Each row below holds a small network's activations on one input, seen along a few directions.
In each table, some parts of the input vary, and every possible input appears once, in random order.
A made-up example of a description, with smaller parts first: one of 4 places along a line, together with either a single point or one of 9 places along a line or (one of 2 separate values, together with one of 8 places around a ring).
Shared parts are said once, and a part with two or three values counts as separate values.

Other details of the inputs vary at random and push rows far along two fixed directions, the same in every table; ignore that.

Rows:
r1: [-40  40  27  46 -23  37  21  -7 -28 -23 -72  15]
r2: [-35  35  19  51 -22  42  22 -10 -25 -16 -99   3]
r3: [  9  -7   5 -19  -3   0   0 -33  -5  -3 -11  15]
r4: [ 13 -14   2 -13  -1   1   4 -31  -8   7   9  24]
r5: [ 20  -7   6 -24  12 -13  -6 -35   3   1  12  28]
r6: [-31 -10  -1  40 -12 -22  -7  46  51  10   3 -34]
r7: [ 14  -4   6 -19   7  31   8  -1 -21  -7  -6   8]
r8: [ 17  -3  -5   0   5  -7 -22   7   9  -1  30 -17]
r9: [  8  -3  -6 -18  13  -7 -18  26  19  -5  16   4]
r10: [  6  -3 -14 -30  13  -6 -15  15  10   6  17   2]
r11: [-40  44  26  32 -16  60  14  25 -21  -9 -88 -12]
r12: [ 17  -1   9 -15   3 -10  -6   1 -21  11  10  -7]
r13: [  3   2   2 -10  14 -14  -1 -23   0 -13  -6  15]
r14: [-24 -20 -18  50   9 -33  -2  50  51  20  23 -27]
r15: [-17 -18 -30  55  -9   0 -14  69  47  19  20 -57]
r16: [  4  -8   4 -33  -1 -11   0 -33 -11   2  24  19]
r17: [-23 -16  -6  39  10  -7 -10  87  57  14  12 -46]
r18: [  6  11  -5 -18  12  29   0 -11 -17  -1   3   6]
r19: [ 25   2  -7 -17  12   8 -15 -15  -8  -9  27  11]
r20: [ -7  -1   5 -17  -5  -8   0 -21  -1   2  -1   5]
r21: [ 33  13 -11 -15  10 -11  25  -6  22   1  42  -3]
r22: [ -8 -10  -3  -4  -5  -6   8 -11  -8 -10   8   7]
r23: [-20  -8 -21  46  -7 -15 -22  60  42  27  26 -65]
r24: [-30 -17 -14  39   2 -36  -6  51  53   7  18 -37]
r25: [ 32  -9   8 -19  -2   2  -8 -18 -27  -6  14  -6]
r26: [ 13  12  -8 -32   4  -4 -10  -8 -18  -4  -3  20]
r27: [-25 -24 -14  39   0   2  -5  88  53  19   5 -52]
r28: [ 26 -10 -11 -33  15  23  -2 -17 -15  -6  26  12]
r29: [ 30   4  18 -20   6   0 -12 -21 -25 -12  11   3]
r30: [-29 -21 -24  43   8 -32   0  46  44  32  23 -32]
r31: [ 9 -5  5 -6 17 11 -1 21  4 -2 14 -2]
r32: [-39  40  37  37 -36  39  16  -7 -22 -23 -72  11]
r33: [ -7  -1  -1 -21   4 -11   6 -27 -17  -6  13  15]
r34: [ 30   3  19 -21   6  -4  -6 -12 -29  -8   7  12]
r35: [ 21   6   1 -24  18  23  -4 -15 -15 -14  15  18]
r36: [  6  -7   5 -11   5 -17  -8 -14  16   0   6   9]
r37: [-37 -15  -8  46 -14 -17   0  46  41  29  13 -33]
r38: [ -6  -5  -9 -10  13 -19  -1 -14   5   4   0   0]
r39: [  6  -2   5 -29   4  -8  -3 -37  -5   4  -4  16]
r40: [ 32   5 -19 -13   1  -6  30  -3  19   4  40 -10]
r41: [-50  41  21  46 -26  39  25  -6 -34 -11 -79   5]
r42: [  0 -14  -9  -3   7 -15   1 -11   7  -3   0   0]
r43: [  4  -6   1 -13   3  -6   1 -27  -4  15  11  18]
r44: [-44  31  20  52 -32  44  27  -2 -31 -18 -78   5]
r45: [ 20   6   0  -7 -10  21 -11 -20 -25  -9  -2  -6]
r46: [-24  40  12  34 -34  44   7  21 -28 -22 -89   2]
r47: [  6  -6   9 -12  -1  -7   0 -23  -3  -2  21  25]
r48: [ 16   0   7 -12   2  -6 -12  -8 -18   7  15 -18]
r49: [  0  -9  -8 -30  12 -23  -1 -26  -5  -3  20   9]
r50: [ 24   1  -6 -30   5 -19  -9  -6 -23   5  16  15]
r51: [ 22 -18   0 -25   6  -7  -1 -37  -2   6   9  22]
r52: [ 17  -2  -6 -37   5  13  -9  -4 -10 -12   0  17]
r53: [ 10  -9   5  -6   7 -11  -1 -19   7   6  17  23]
r54: [ -3  -5 -10  -3  15 -17   1 -15   5  10   1   5]
r55: [ 27   4   5 -17   2 -14  -9   1 -18  -9   6  21]
r56: [  9 -17   1 -27  -4 -11  -1 -26   0  -4  15  11]
r57: [ 26 -14   6  -9  -3  -6  -3   6 -20   2  10  -8]
r58: [-30 -27 -21  38  -4 -31  -1  51  48  11  16 -43]
r59: [ 18  -6  -2 -20  23 -18  -1 -34  -3  -6  11  27]
r60: [ 32  22 -10 -30   7  -1  31 -28   0   4  28   4]
r61: [  9 -18 -11  -6  11 -11   7 -19  -4   4  17  17]
r62: [  9 -10  -2 -21   9 -14  -5 -28   6  17  11  13]
r63: [  4  -4   0 -16  16  13   2  12  -4   9  11  -5]
r64: [ -4   1   6 -10   3  -9   5 -19  -9 -17  10  19]
r65: [ 23  11   2 -31   6  -3 -13 -10 -17 -18   0  31]
r66: [-37  25  26  44 -38  43  21  -4 -22  -9 -68   5]
r67: [-18 -13 -32  41   1 -12 -18  62  47  29  34 -54]
r68: [-42  31  31  41 -44  46  21  -4 -25 -18 -79   2]
r69: [ 16  -3  -5   0 -11  -6  -3  15 -16  -3  -7   3]
Each input here is: one of 3 separate values, together with either a single point or one of 10 places around a ring or (one of 2 separate values, together with one of 6 places around a ring).
- The inputs of r2 and r54 match in every part but the choice among 3 separate values. If r40 is changed in the same way as r2 into r54, which row does it become? => r60
- The inputs of r19 and r67 match in every part but the choice among 3 separate values. If r9 is changed in the same way as r19 into r67, which row does it become? => r10
- Change only the place on the ring of 6 in r49. List by row number the other rows that result. => r30, r33, r38, r41, r54
- Change only the choice among 2 separate values in r13. List by row number the other rows that result. => r36
- A walk changes only the place on the ring of 10. It starts at r69 and steps to r57. List the rest of the walk in order. => r25, r45, r15, r28, r7, r27, r52, r46
- Change only the choice among 2 separate values in r39. List by row number the other rows that result. => r38

Rows:
r70: [-60  11   0  72 -26 -10  -9  46  14   3 -48 -36]
r71: [ 16 -56 -34  -9  28 -88 -39  23  52  26  88 -17]
r72: [-22  30  23  48 -29  44   5  74 -19 -19 -64 -10]
r73: [  6  16   7 -92  44  37 -17 -76 -45 -34 -29  84]
r74: [ 40  17  11 -53  15   2 -11  -3 -31 -19  11   7]
r75: [  0  22  21 -49 -12  17   4 -87 -80 -28 -48  56]
r76: [-16  46  -5  54 -26  40  10  57  26  -3 -43 -54]
r77: [-34  26  10  47 -17  20  38   3   9   5 -62  -4]
r78: [  45   10   27  -93   11   -1   -1 -124  -77  -22  -29   88]
r79: [ 14 -70 -25 -33  19 -64 -11   7  60  33 106  -8]
r80: [-18  42   8  44 -20  28   1  68  20 -14 -50 -54]
r81: [  7 -14   6 -20   2 -10  -5 -39 -10 -12  36  22]
r82: [ 25 -66 -35 -19  34 -97 -37  23  66  37  93 -15]
r83: [-19   1   5  60 -17  52 -11  68   2  -2 -48 -47]
r84: [-54  26   5  56 -28  26  45  16   9   6 -65 -16]
r85: [ 12 -54 -24 -44  16 -67 -18  -9  24  27  63   5]
r86: [ 11  30  10  -7  -4  51   1 -17 -48   6 -29 -14]
r87: [-24   9   4  59 -12  49  -8  57  -3  15 -44 -60]
r88: [  44    9   37  -82    6   20   12 -124  -62  -26  -13   86]
r89: [  9 -60 -52 -21  28 -71   6  20  59  34 120 -21]
r90: [-38 -35 -12  40 -13 -27  -2  46  53  21  39 -38]
r91: [ 36 -56 -41 -24  41 -75  -1   5  67  33 111  -4]
r92: [-20  54   0  56 -30  59  15  33  -3   7 -55 -42]
r93: [-17   7   5  57 -24  47  -3  80   4 -10 -45 -27]
r94: [ 21 -58 -19  -6  25 -67 -21  17  73  29  96 -14]
r95: [-27  46  16  50 -15  33  32 -18 -19 -20 -66  10]
r96: [-16  32  15  40 -17  24   1  71 -11  -2 -39 -25]
r97: [ 34  13  30 -49   6  14  -2 -99 -52 -34   1  66]
r98: [  43   21    7  -79   18   15   25 -121  -78  -36   15   81]
- What do these inputs look like to the network? => either a single point or one of 10 places around a ring or (one of 3 separate values, together with one of 6 places around a ring)
- Change only the choice among 3 separate values in r78. List by row number the other rows that result. => r77, r88
- A walk changes only the place on the ring of 10. It starts at r96 and steps to r74. List the rest of the walk in order. => r80, r76, r92, r86, r87, r83, r93, r72
- Change only the choice among 3 separate values in r71. List by row number the other rows that result. => r95, r97

Rows:
r99: [  2 -24 -28 -18  27 -18 -23  65  46  19  35 -24]
r100: [-21  44  21   1 -20  15  43 -42 -33 -29 -67  48]
r101: [-10   6   9  70 -34 -14 -14  68  22   9 -10 -58]
r102: [ 58 -39 -12 -66  18  -1  -4 -63 -36   4  85  22]
r103: [-22 -31 -11  22  -1 -12 -34  65  22  27   3 -46]
r104: [-54 -23   7  80 -29 -18  19  35  41  27 -15 -32]
r105: [-29   9 -16  62  -8  33  24  69  41   9  -3 -48]
r106: [-30  24 -16  80 -28 -24  24  15  41  45 -14 -80]
r107: [-31   5   8  35  -7   3  37   5  30   4 -22  10]
r108: [-42   2 -20  35   3  25  -2  83  41  17 -20 -42]
r109: [ 44 -20 -26 -11  20 -40  -3  43  52  10  95 -23]
r110: [  7  71  33  25 -25  45  18   4 -33 -38 -76  11]
r111: [  60    2    1 -101   39   -2  -20  -44  -36  -22   20   54]
r112: [ 70 -74 -27 -94  47 -73 -58  -9   8  21 118   8]
r113: [   7   71   39   -4  -11   54    3  -14  -58  -45 -105   33]
r114: [  1 -25 -37   3  22   9   7  47  45  21  59 -30]
r115: [  9  31  32  23 -28  15 -14   5 -43 -20 -56  -4]
r116: [ 73  11   3 -89  23  22  20 -80 -46 -29  53  56]
r117: [-27   2 -15   8   6 -44   6  22  25  -3   4   5]
r118: [  5  55 -10  14  -4   5  43 -43   6  12 -22 -19]
r119: [ 65 -52 -15 -63  31 -68 -52   1   5  11  90   1]
r120: [ 14 -42 -29 -57  48 -70 -24 -13  46   7  86  30]
r121: [-25  33  30  -5 -25   5  10 -64 -72 -31 -72  47]
r122: [-38 -21   0  22  -1 -37 -23   6  18   8  -1  -2]
r123: [-28 -56 -14  19  10 -45 -31  14  56  24  33 -16]
r124: [ 21  12  21  -7 -20  34  12 -41 -48 -15  -3   6]
r125: [-10  38   7 -17   2  79  21 -24 -43 -20 -55  25]
r126: [ 31 -40 -14 -63  19  12 -16 -41 -33  11  55  16]
r127: [-30  20  26  21 -39   0  26 -40 -44 -14 -61  26]
r128: [-27  36  27 -10   4  45  11 -61 -24 -36 -83  57]
r129: [-22 -32 -21  42  -7  14  -4  48  23  29  28 -52]
r130: [-46 -20 -10  46 -13  16 -20  69  19  27 -19 -55]
r131: [ 13  -1  10 -45  20  13  18 -74  -8 -15  -6  67]
r132: [ -9  -6  26  -9 -10  19   8 -76 -31  -9 -38  50]
r133: [-21  35   5  72 -17   1  -4  95  37  -5 -46 -46]
r134: [ 44   1  14 -19 -11   0  -4 -32 -35 -11  29   7]
- What do these inputs look like to the network? => one of 2 separate values, together with either a single point or one of 6 places around a ring or one of 11 places around a ring
- The inputs of r118 and r106 match in every part but the choice among 2 separate values. If r117 is changed in the same way as r118 into r106, which row does it become? => r121
- Change only the place on the ring of 11 in r113. List by row number the other rows that result. => r99, r105, r108, r109, r110, r111, r114, r116, r125, r133
- Change only the choice among 2 separate values in r107. List by row number the other rows that result. => r104
